These are the activations of a small neural network, seen along a few directions. Each row is one input.
Each table varies a few parts of the input and shows all the possible inputs, shuffled.
A made-up example of a description, with smaller parts first: one of 5 places around a ring, together with either a single point or one of 11 places along a line or (one of 3 separate values, together with one of 6 places along a line).
Shared parts are said once, and a part with two or three values counts as separate values.
In the rows, zero is written as 128.

Other details of the inputs shift rows strongly along three fixed directions, in all tables alike. That doesn't count.

A family of inputs:
R1: [128  82 118 213 114 187 145 138 145  62  96  93 147 178]
R2: [163 138 111  94 118  55 150  88  88 134 135 146 120  82]
R3: [124 180 132 114 108 154 157 154 124 135 125 138  78 101]
R4: [126  77 119 186 125 188 147 120 156  63  94 101 153 187]
R5: [130 160 140 146 129 156 106 190 117 139 140 126  97 114]
R6: [112  57 111 152 120 142 144  60 159  89  90 110 162 193]
R7: [118 145 130 113 112 125 148 135 139 139 145 134 103 115]
R8: [127  90 118 193 131 214 144 120 144  57  74 107 145 185]
R9: [130 132 138 147 153 140  48 187 119 156 146 125 135 140]
R10: [149 123 118  68 134  54 143  50 105 163 132 150 158  96]
R11: [131  74 124 137 169 117  65 110 137 131 129 124 195 176]
R12: [107 149 143 135 110 181 193 143 154  89 109 128  86 124]
R13: [139 197 161  83 165 124  82 208 111 158 156 140 121  94]
R14: [151 150 139 144 164 147  54 190 102 139 132 124 148 140]
R15: [133 172 144 112 146 111  78 201 114 176 172 134 108  95]
R16: [135 163 137  92 122 108 167 123 119 132 131 137 115  85]
R17: [117 131 142 108 181 135  19 160 129 150 123 125 169 174]
R18: [141  90 109 142  98 109 172  75 126 130 127 127 122 127]
R19: [116  64 112 215 110 188 142 120 153  79 107 103 131 179]
R20: [108 168 139 119 111 147 162 168 145 135 144 138  80  97]
R21: [103 123 146 150 155 179  90 175 160 105 121 118 136 170]
R22: [107  99 123 132 136 127  81 114 140 146 122 131 150 155]
R23: [120 189 150 103 123 165 166 168 134 116 123 134  80 106]
R24: [129 128 139 185 143 177  86 189 124 100 115 109 143 152]
R25: [150 121 124 106 138  66 108 108 106 159 154 132 160 111]
R26: [117 174 149 101 120 143 167 166 144 117 142 127  89 110]
R27: [120 145 139 154 114 179 196 159 150  77 120 120  99 115]
R28: [126  71 120 214 125 188 143 125 148  69 102 107 150 173]
R29: [139 165 145 142 119 147 166 174 116 116 138 131  98  91]
R30: [115 144 133 111 117 130 143 130 134 146 136 144 103 109]
R31: [132  89 113 111 122  83 171  45 135 126 125 136 158 118]
R32: [142  83 121 140 149  94  81  94 113 144 128 131 184 144]
R33: [125 130 138 159 147 173  93 190 142  93 120 100 148 166]
R34: [118  72 111 132 127 124 112  58 139 142 107 142 152 160]
R35: [100 157 145 140 107 185 191 155 156  82 107 118  84 123]
R36: [146 141 142 145 159 136  62 201 115 137 147 117 150 144]
R37: [106 105 113 130  99 119 175  76 149 127 122 134 117 122]
R38: [135 193 141 116 120 159 168 176 117 104 120 121  93  94]
R39: [129  94 112 143  99 107 167  68 122 133 123 131 122 115]
R40: [145 136 129  78 126  73 167  90 119 147 151 143 134  94]
R41: [137 110 106 130  91 102 185  57 113 137 119 134 112 102]
R42: [136 124 119 115 110  88 142  90 108 160 136 138 119  98]
R43: [138 157 135 177 101 191 199 164 122  76 110 118  85 109]
R44: [145 182 136 138 112 148 165 171 103 112 125 122  95  89]
R45: [127 138 128  89 128  96 110 129 128 170 149 139 123 119]
R46: [139 131 114 150  92 148 189 102 115 117 112 130  89 109]
R47: [120 138 105 126  89 132 176 108 128  95 106 133  80 116]
R48: [148 149 133 120 116 104 168 134 113 132 151 133 114  92]
R49: [110 151 150 114 161 141  58 192 144 132 142 114 142 158]
R50: [125  73 116  88 165  55  36  72 126 198 153 148 189 158]
R51: [133 201 143  60 158  96  65 195 109 146 147 137 104 105]
R52: [138 125 115 102 103  65 160  83 112 163 154 135 118  91]
R53: [142 126 126 119 125  81 145 106 114 146 147 136 141  95]
R54: [124  70 108 162 121 114 114  83 135 134 125 121 152 150]
R55: [113 149 126  92 105  90 165 113 133 156 151 141 102  90]
R56: [133 192 155  88 155 112  85 213 119 149 166 123 126 101]
R57: [120 200 145  78 141 114  74 193 112 181 155 141 103  94]
R58: [116 126 140 165 152 174  91 189 147  92 126 104 150 161]
R59: [122  86 103 108  97  83 170  39 138 143 122 135 137 132]
R60: [128  82 102 185 127 180 135 115 141  39  75 105 141 182]
R61: [154  95 129 119 179  83  23 117 100 177 141 141 197 151]
R62: [100 150 140 139 106 172 193 153 160  81 118 114  90 127]
R63: [137 156 146 150 140 147 115 201 121 121 151 120 119 115]
R64: [127  92 105 105 105  95 170  24 127 150 113 153 130 123]
R65: [123 161 133 143 103 134 161 171 126 127 150 118  86  93]
R66: [113 154 142 138 105 184 194 162 156  81 114 114  84 134]
R67: [134 132 127 143 119 167 177 121 132  90 104 126 119 127]
R68: [117 161 136 128 151 157  44 193 123 150 128 123 128 149]
R69: [134  84 103 177 150 140  30 148 116 111 111 113 149 186]
R70: [122 134 139 106 182 135  16 159 124 151 119 123 170 176]
R71: [134 178 129 138 101 151 158 166 109 127 128 122  77  91]
R72: [134  72 125 127 173 111  58  93 129 141 121 134 199 172]
R73: [117 155 142  84 123 109 172 125 140 137 145 141 103 101]
R74: [115  91 117  98 118  85 170  38 147 133 121 140 145 127]
R75: [139  65 107 156 152 121  49  89 117 154 118 128 174 178]
R76: [121 161 139  71 121  99 165 105 127 146 130 144 107  92]
R77: [145 152 140  44 164  37  79 111 102 197 165 154 163  85]
R78: [136  40 102 171 123 105 137  42 132 107 113 119 185 164]
R79: [131 136 136 148 149 139  54 197 123 150 155 116 133 145]
R80: [116  83 124 125 142 137 114  72 145 122 100 135 157 170]
R81: [120 135 118  78 103  68 163  80 128 165 151 144 115  95]
R82: [127 142 126 106 110 142 194  87 131 111 103 138 100 119]
R83: [121 131 121  82 114  80 143  75 121 170 134 151 121  98]
R84: [142 110 124 158 145 134  85 132 112 124 116 120 164 148]
R85: [137 101 106 132  89  96 184  71 123 133 128 125 116 113]
Description of these inputs: one of 5 places around a ring, together with either a single point or (one of 2 separate values, together with one of 8 places along a line).
Q: The inputs of R20 and R15 match in every part but the place on the ring of 5. If R57 is changed in the same way as R20 into R15, which row does it become?
A: R41
Q: The inputs of R84 and R10 match in every part but the place on the ring of 5. If R53 is changed in the same way as R84 into R10, which row does it become?
A: R31
Q: Change only the place on the line of 8 in R81. List by row number the other rows that result.
A: R22, R37, R55, R57, R59, R68, R83
Q: A walk changes only the place on the line of 8. It starts at R46 and steps to R75. List the rest of the walk in order.
A: R5, R9, R15, R19, R79, R18
Q: Change only the choice among 2 separate values in R79. List by row number the other rows that result.
A: R52

A family of inputs:
R86: [106 137 156 143 163 176  32 198 139 135 123 110 154 174]
R87: [136 128 128  52 135  47 156  61 121 145 144 156 138  99]
R88: [117 163 134 163  75 163 214 160 130 108 130 127  59  70]
R89: [ 93 151 145 136 133 168 111 198 155 125 140 119 102 126]
R90: [122 194 154 104  99 146 197 151 136 119 123 130  83  86]
R91: [128 120 122 115 114 128 188  75 148  97 111 130 137 129]
R92: [106 123 140 155 142 181 136 147 151  67 107 109 130 152]
R93: [139  69 107 154 128 125 141  63 110 104 102 121 172 145]
R94: [136 118 117 196 107 216 178 150 128  55  86 109 106 149]
R95: [128  93 121 105 120  95 165  51 141 126 119 125 146 150]
R96: [124 121 126 165 114 148 143 159 130 110 140 114 112 135]
R97: [147 179 146 129 134 129 117 210 118 133 156 116 109 111]
R98: [119  84 124  78 169  55  28 104 141 201 154 145 177 152]
R99: [133 164 144  39 128  58 140 116 120 185 166 141 115  84]
R100: [129 152 139 134 152 115  64 186 112 162 169 122 136 119]
R101: [ 90 139 133 186  95 223 201 170 174  59 104 107  81 146]
R102: [127 129 129  72 162  80  51 105 116 201 149 159 152 138]
R103: [156 182 134  79 107  87 172 126  85 178 157 145  81  54]
R104: [154 192 153  84 163  77  78 207  99 154 176 141 122  82]
R105: [125 111 133 218 145 216  80 209 142  77 112  83 150 185]
R106: [130 127  77 142  51 114 202  86 119  90 101 122  71 108]
R107: [128  77 114 155 153 100  52 116 127 161 147 125 172 151]
R108: [140  34  93 172 115 117 118  23 121 134 103 138 172 176]
R109: [104  31 100 144 125 111 117  16 156 138  97 143 176 174]
R110: [135 152 138 153 151 151  32 211 118 165 148 135 121 133]
R111: [116  67 115 180 153 187 100  91 155  69  71 124 166 207]
R112: [103 146 150 137 158 160  54 212 150 132 143 114 129 172]
R113: [124 115 136 220 142 223  76 210 136  80  99  91 149 184]
R114: [116  96 126 127 129 130 159  60 138  93  94 132 146 134]
R115: [129 124 129 165 120 156 143 154 124 113 134 103 123 127]
R116: [114 140  92  53  94  40 144  52 111 158 125 144  98 106]
R117: [124 124 141  91 176  94  27 142 133 182 152 130 180 158]
R118: [154 190 148  86 171  74  69 201 101 166 170 144 136  78]
R119: [127 175 127 134  68 130 241 164 133 112 153 136  43  53]
R120: [124 120 137 131 188 175  14 178 129 125 112 121 173 195]
R121: [109  39 103 142 127 112 119  13 151 133  97 141 184 183]
R122: [117  89 117 144 100 151 213  53 156  85  96 112 130 147]
R123: [132  46 103 131 135 119 122  11 141 130  86 135 182 190]
R124: [162 188 143  61 165  62  66 198  89 179 185 143 139  86]
R125: [142 147 130 170 116 175 178 153 122  75 102 126  92 114]
R126: [127 111 120  84 119 107 155  57 120 156 122 143 126 123]
R127: [170 104 112  92 127  53 132  44  94 183 130 146 151 103]
R128: [141 155 135 137 113 126 142 153 115 142 135 131 116 100]
R129: [137 175 142 130 117 131 186 154 104 104 130 128  89  68]
R130: [118 189 140 122  96 177 230 155 143  80 105 130  76  88]
R131: [133 118 120 140  99 104 171  82 116 140 132 140 122 100]
R132: [115 177 138  73 110 117 160 133 122 169 149 155  68  72]
R133: [127 161 138  87 117 126 183 133 134 109 135 128 106 106]
R134: [138 131 135 167 172 163  45 205 123 110 135 104 166 161]
R135: [148 105 117 124 110  85 157  93 121 143 140 128 135 119]
Q: Describe the family of inputs behind these rows.
A: one of 2 separate values, together with either a single point or (one of 4 places along a line, together with one of 6 places along a line)
Q: The inputs of R87 and R104 match in every part but the choice among 2 separate values. If R109 is changed in the same way as R87 into R104, which row does it become?
A: R88
Q: The inputs of R113 and R90 match in every part but the choice among 2 separate values. If R105 is changed in the same way as R113 into R90, which row does it become?
A: R122
Q: A walk changes only the place on the line of 4. It starts at R98 and steps to R89. List the rest of the walk in order.
A: R109, R132
Q: Change only the place on the line of 6 in R102. List by row number the other rows that result.
A: R111, R120, R123, R126, R132
Q: Change only the choice among 2 separate values in R100. List by row number the other rows that result.
A: R101

A family of inputs:
R136: [127 177 151  85 160 107  72 194 121 148 155 131 124 117]
R137: [130 157 134  83 138  86 124 133 119 155 155 150 119  87]
R138: [127 118 120 121 129 121 142 103 130 122 123 141 125 119]
R139: [118 155 132 156 113 185 169 162 138  86 110 126  88 119]
R140: [136 153 138 153 125 150 145 175 121 103 133 114 120 112]
R141: [115 132 134 135 154 140  75 163 134 127 131 126 147 140]
R142: [125 162 135  98 115 117 169 125 128 120 124 128 104 100]
R143: [118 145 143 136 139 144  95 171 130 140 132 126 127 126]
R144: [115  86 116 171 137 169 103 110 141  96  97 120 155 171]
R145: [122 150 140 146 122 163 137 165 130 118 125 131 100 122]
R146: [133 161 137  82 125 100 153 135 128 148 152 140 113  98]
R147: [138 129 124 118 156 101  26 161 108 174 149 131 150 146]
R148: [124 117 135 125 149 124  75 135 131 157 135 122 155 149]
R149: [128 121 124 112 126 118 148 103 131 112 117 131 123 132]
R150: [130 113 125 121 123 121 146 102 133 138 132 132 123 130]
R151: [124 167 142 128 126 171 141 191 139 110 132 121  98 127]
R152: [113  97 127 161 130 156 119 123 148 115 119 113 143 163]
R153: [122  81 117 148 123 128 128  72 132 128 107 133 151 150]
R154: [119 125 130 138 137 152 106 137 134 106 107 116 135 156]
R155: [127 116 112 137 104 114 141 106 124 133 127 123 122 122]
R156: [128 111 113 137 109 110 142 111 128 128 135 127 119 125]
R157: [118 147 141 144 118 164 156 167 144 111 136 118  97 126]
R158: [129 123 127  92 137  91 118 100 130 154 139 135 154 129]
R159: [140 125 124  90 139  97 114  97 121 158 134 141 147 132]
R160: [128 102 121 123 124 115 131  81 127 148 123 130 141 138]
R161: [127 141 139 122 156 142  74 162 127 124 121 122 137 154]
R162: [133 112 111 134 110 113 139 109 124 131 131 129 115 125]
R163: [147 119 127 166 135 156 121 146 117 105 116 118 139 144]
R164: [124 115 113 138 107 110 141 110 128 131 132 124 123 123]
R165: [114 121 126 153 133 161 120 139 139 105 111 122 134 141]
R166: [132 152 133 110 113 125 167 123 124 143 137 136  98 104]
R167: [122 123 138 140 151 143  74 164 130 138 133 131 135 145]
R168: [153 157 136 103 129  89 149 141 104 142 156 137 119  82]
R169: [123 112 129 131 120 119 151 105 135 128 131 138 124 121]
R170: [158 120 124 108 143  80 103 101  97 159 139 135 161 113]
R171: [118  97 124 133 125 110 134  87 133 136 124 136 145 131]
R172: [116  88 115 138 122 128 150  74 145  94 101 119 148 158]
R173: [130 161 132 100 110 129 173 125 127 132 130 133 106 104]
R174: [148 145 129 140 104 137 201 133 116 100 127 127  97  93]
R175: [130 118 111 136 104 116 138 104 119 136 126 127 119 123]
R176: [139 118 128 168 132 153 124 147 122 103 116 110 146 139]
R177: [127 106 119 117 123 118 142  85 136 132 118 127 150 141]
Q: The inputs of R176 and R163 match in every part but one. If R148 is changed in the same way as R176 into R163, which row does it become?
A: R166
Q: Describe the family of inputs behind these rows.
A: one of 6 places around a ring, together with either one of 2 separate values or one of 5 places around a ring
Q: A walk changes only the place on the ring of 5. It starts at R167 and steps to R150. List the rest of the walk in order.
A: R151, R149, R138
Q: Change only the choice among 2 separate values in R175. List by row number the other rows that result.
A: R170

A family of inputs:
R178: [133 137 127 162  80 165 252 105 130  74 106 126  87  95]
R179: [138  97 117 111 135  73  99  81 111 170 143 145 155 117]
R180: [127  86 119 195 135 179  99 146 141  98 109 105 151 179]
R181: [116 162 141 112 137 137  96 185 133 140 145 127 109 127]
R182: [128 108 123 170 121 158 145 125 133  95 111 121 127 137]
R183: [111 103 126 163 143 173 100 139 150  84  98 113 149 177]
R184: [147 100 112 101 133  58 110  72 109 166 143 143 156 120]
R185: [122 182 147  97 123 131 139 178 130 140 148 126  93 103]
R186: [126 188 151  90 138 127 115 189 126 146 151 127 105 107]
R187: [134 100 121  87 146  76 105  66 126 165 135 141 167 138]
R188: [141 187 142 103 133 108 119 188 106 146 158 132 101  86]
R189: [113 104 122 140 107 147 171  89 146 117 113 130 121 136]
R190: [119 181 152 102 151 139  94 197 128 141 145 133 110 109]
R191: [122  88 114 187 126 164 101 140 138 101 113 110 141 173]
R192: [114 169 142 111 134 134 110 178 133 133 139 128 106 114]
R193: [124 193 145  86 120 122 158 168 126 134 148 134  84  85]
R194: [109 103 132 169 137 184 111 144 153 101 107 115 139 175]
R195: [153  92 117 105 148  69  88  79 107 158 136 135 179 140]
R196: [131 114 113 145 106 123 176  93 124 103 115 126 120 114]
R197: [146  91 112 108 143  65  99  66 108 149 129 141 173 128]
R198: [113  92 134 164 161 174  62 143 148 112 109 115 170 192]
R199: [132  95 124 175 142 160  84 145 132 106 117 105 159 177]
R200: [125  91 117 187 122 171 119 136 140 105 114 110 139 165]
R201: [131 109 114 136 118 106 138 100 122 128 125 130 132 119]
R202: [126  81 120 182 143 160  61 147 135 118 121 105 163 189]
R203: [149 102 119 101 133  65 127  61 106 166 140 148 160 109]
R204: [125 174 145 104 139 138 118 179 130 124 137 127 113 118]
R205: [126 125 123 175  80 170 235 110 137  81 108 123  86 107]
R206: [129  95 118  90 136  72 102  67 128 172 139 138 160 142]
R207: [137 166 142 127 144 130  80 204 116 148 153 119 120 121]
R208: [130 103 112 134 118 101 127  96 121 137 130 132 135 123]
R209: [140 161 141 132 142 142 108 187 116 128 139 121 125 117]
R210: [140 181 148 112 144 123 109 193 108 140 149 135 111  88]
R211: [119 137 124  91 103  98 189  82 130 144 135 148  99  87]
R212: [122 133 123  96 117 100 165  89 130 127 126 139 118 107]
R213: [129 174 149  99 154 135  94 188 127 143 143 128 127 122]
R214: [124 182 149  96 139 128 112 188 129 154 152 131 104 106]
R215: [115 104 137 163 159 183  75 153 148 103 105 114 165 185]
R216: [116 113 118 131 101 139 185  91 146 118 117 127 112 129]
R217: [125  94 122  96 150  79  88  73 127 165 132 145 164 138]
R218: [111 131 121 147  80 163 234 105 152  76 105 123  77 119]
R219: [144 188 144 104 139 115 115 196 106 139 153 131 107  91]
R220: [123  86 126 184 151 164  61 150 134 111 115 114 161 176]
R221: [145 130 106 131  83 128 208  69 108 116 101 136  89 101]
R222: [134 114 120 132 109 108 156  93 119 145 134 137 126 108]
R223: [142 117 119 131 119 115 152 102 120 130 129 127 134 118]
R224: [125 178 137 105 129 152 108 166 119 139 120 133  97 121]
R225: [114 130 128 154  94 182 228 109 154  64  94 125  91 120]
R226: [138 106 123  78 146  68 106  68 121 161 133 140 168 137]
R227: [117 125 118 100 109  97 166  83 134 139 130 140 113 107]
Q: Describe the family of inputs behind these rows.
A: one of 2 separate values, together with either a single point or (one of 4 places along a line, together with one of 6 places around a ring)
Q: The inputs of R187 and R223 match in every part but the choice among 2 separate values. If R193 is changed in the same way as R187 into R223, which row does it become?
A: R188
Q: The inputs of R205 and R194 match in every part but the choice among 2 separate values. If R184 is changed in the same way as R205 into R194, which row does it become?
A: R218
Q: Change only the choice among 2 separate values in R217. List by row number the other rows that result.
A: R220
Q: Change only the place on the ring of 6 in R215. List by row number the other rows that result.
A: R183, R204, R213, R225, R226
Q: Change only the choice among 2 separate values in R210. List by row number the other rows that result.
A: R225
